Each row below holds a small network's activations on one input, seen along a few directions.
Each table varies a few parts of the input and shows all the possible inputs, shuffled.
Descriptions start from the smaller parts, as in this example, which fits no table here: ring(5) and (point or ring(11) or (values(3) and line(6))).
Shared parts are said once, and a part with two or three values counts as separate values.
In the rows, 128 means zero.

Other details of the inputs shift rows strongly along three fixed directions, in all tables alike. That doesn't count.

Rows:
x1: [137 157 111 136 101 129 115  56 126 118  58]
x2: [ 94  95 150 137 131 155 133  70  97 127  93]
x3: [ 89  75 138 112 101 102 141 196  79 105 127]
x4: [119 141 159 137 165 163 127  96 147 156 175]
x5: [133 120 145 113 146 178 139 103 143 176 166]
x6: [157 157 114 127 145 129 119 141 169 152 152]
x7: [159 158 118 134 161 152 119 104 170 156 144]
x8: [167 142  74 138 106  67 117 190 129  75  86]
x9: [120 139 160 136 167 160 128  96 148 157 174]
x10: [112 129 152 121 163 143 129 144 148 152 176]
x11: [172 182  95 115 137 109 111 142 192 141 138]
x12: [184 180  85  87 113 120 119 127 199 152 129]
x13: [120 127 116 151 156 127 119  94 129 107  72]
x14: [ 96 101 148 153 116  98 133 170  74  93 138]
x15: [131 108 141 100 112 132 144 192 128 161 195]
x16: [158 170  90 143  83  60 109 167 122  81  90]
x17: [ 96  95 147 134 112 137 137 107  87 116 110]
x18: [100  90 144 127  90 108 144 162  69 102 134]
x19: [130 114 149  94  96 117 149 208 117 141 219]
x20: [ 90 111 154 166 153 146 124  76  99 116 101]
x21: [100  86 141 138 144 165 137  80  99 128  87]
x22: [151 139  85 118 118 118 123  95 145 105  53]
Description of these inputs: values(2) and (point or line(4) or ring(6)).
Changing only the values(2) part turns x4 into x19. The same change can be made to x16. Which row results? -> x1
Which other rows does x17 become when the values(2) part takes its other values? List them by row number. -> x20

Rows:
x23: [116 116 147 132 131 122 135 165 113 130 169]
x24: [116 122 142 134 134 123 130 148 119 128 151]
x25: [163 156 113 100 108 132 131 125 159 146 149]
x26: [155 128  74 122 135 117 118 122 155 113  53]
x27: [114  90 128 115 148 138 136 162 128 141 132]
x28: [113 112 151 132 131 125 135 162 110 130 167]
x29: [107  98 128 135 102 118 132 126  86 104  88]
x30: [152 160 123 110 134 150 126  91 166 154 140]
x31: [146 138 121 106 105 108 133 174 136 130 166]
x32: [ 96  99 131 154 125 130 125  89  86 101  63]
x33: [113 118 148 120 127 152 136 107 122 146 143]
x34: [159 160 116 116 124 112 124 157 160 133 161]
x35: [151 158  92 136 123 117 111  80 148 107  60]
x36: [152 153 118 108 120 145 128  93 158 150 129]
x37: [153 155  92 142 118  90 112 134 139  97  83]
x38: [ 97 114 165 138 166 193 131  37 127 163 126]
x39: [114 108 119 144 106  95 126 157  89  88  92]
x40: [109 125 154 148 162 151 125 109 127 142 149]
x41: [ 96 114 166 138 158 165 133  94 120 150 149]
x42: [155 152 117 123 123 103 126 176 148 125 166]
x43: [ 99  99 162 129 131 138 140 150 100 136 169]
x44: [150 169 115 141 156 138 111  86 169 137 116]
x45: [100  87 129 139  96 103 133 152  68  91  87]
x46: [145 140 122 110 109 108 133 175 137 128 166]
What do these inputs look like to the network? -> values(2) and (point or line(11))
Changing only the values(2) part turns x31 into x38. The same change can be made to x46. Which row results? -> x32
